Each row has a name. After each piece below comes the name of the row it's from, unless a question asks for something else. Each question is about the rows just above it.

M: [-1.23 -1.30  2.08 -0.86  0.27  0.27  0.84  0.88 -1.21  0.56  2.75 -0.13
 -1.12  0.01  1.90]
T: [-3.64  1.61  0.66 -1.22 -1.56  1.67 -2.51 -3.82 -5.07 -9.17  3.96 -6.69
  7.65 -3.87 -2.63]
Y: [ 0.30 -0.94  1.61  0.33 -1.03  2.08 -0.66 -0.71  1.01  0.38 -0.91  0.99
  6.49  0.41 -0.50]
V: [ 0.78 -0.04 -0.12 -0.76  1.35 -1.19 -1.04  1.16 -0.84  0.37  3.43 -1.80
  0.20 -0.57  0.29]
S: [ 4.30 -1.71 -1.27  1.15  0.07  2.12  2.04  2.41 -1.07 -1.21  1.58 -1.99
  1.11 -0.88  0.99]
D: [-1.23 -1.30  2.08 -0.86  0.27  0.27  0.84  0.88 -1.21  0.56 -0.09  0.46
  1.54 -1.93  0.66]
R: [ 1.04  0.26 -2.97 -3.96  2.62  1.56  0.62 -0.81  0.25  0.30 -4.45  4.19
 -1.18  0.02  0.29]
E: [-3.05 -0.94  1.61  0.33 -1.03  2.08 -0.66 -0.71  1.01  0.38 -0.91  0.99
  6.49  0.41 -0.50]
A: [ 1.23  0.39 -1.57  0.56  1.56  0.87 -0.97  0.60 -0.57  0.58 -0.89 -0.80
 -0.92 -0.29 -1.56]
H: [ 0.02  0.25  1.56  0.29  0.29 -0.81 -4.45  1.04 -3.96  2.62 -1.18  0.26
  0.62  4.19 -2.97]
B: [ 0.32  0.45  0.08  0.12 -0.64 -0.43 -1.53 -1.70 -0.86 -0.08 -0.30  0.41
 -0.63 -1.51  1.97]
[ 0.02  0.29  1.04  0.26 -2.97 -3.96  2.62  1.56  0.62 -0.81  0.25  0.30
 -4.45  4.19 -1.18] is which row reordered?	R
Which row holds these entries in another order? [ 0.29  0.02 -1.18  4.19 -4.45  0.30  0.25 -0.81  0.62  1.56  2.62 -3.96
 -2.97  0.26  1.04]	R

vudup: [-0.43  2.25  2.37 -1.10 -1.22  0.64 -2.83 -1.43 -2.03  0.76]
Kofu: [-1.11 -0.43  2.37  0.64  2.25 -1.22 -1.43  0.76 -2.83 -2.03]
mimet: [-2.36 -0.97 -1.35 -1.13 -2.07  8.16  0.04 -0.42  2.04  0.85]
misi: [-1.12  0.45  0.26 -1.76 -0.77  1.41  1.51 -2.11  2.26  1.16]
Kevus: [ 4.23  1.56 -0.15  3.01 -0.07 -3.38 -0.69  4.27 -3.28 -2.24]
Talo: [ 0.71 -3.27 -1.72 -2.72 -2.02  3.15  1.80 -3.27  7.13  0.42]
[ 0.64 -2.03 -1.22  2.37  2.25 -1.10 -2.83 -1.43 -0.43  0.76] is which row reordered?	vudup
[-2.36 -2.07 -1.35 -1.13 -0.97 -0.42  0.04  0.85  2.04  8.16] is which row reordered?	mimet
Put [-2.03 -2.83  0.76 -1.43 -1.22  2.25  0.64  2.37 -0.43 -1.11] back in order: which row is it?	Kofu

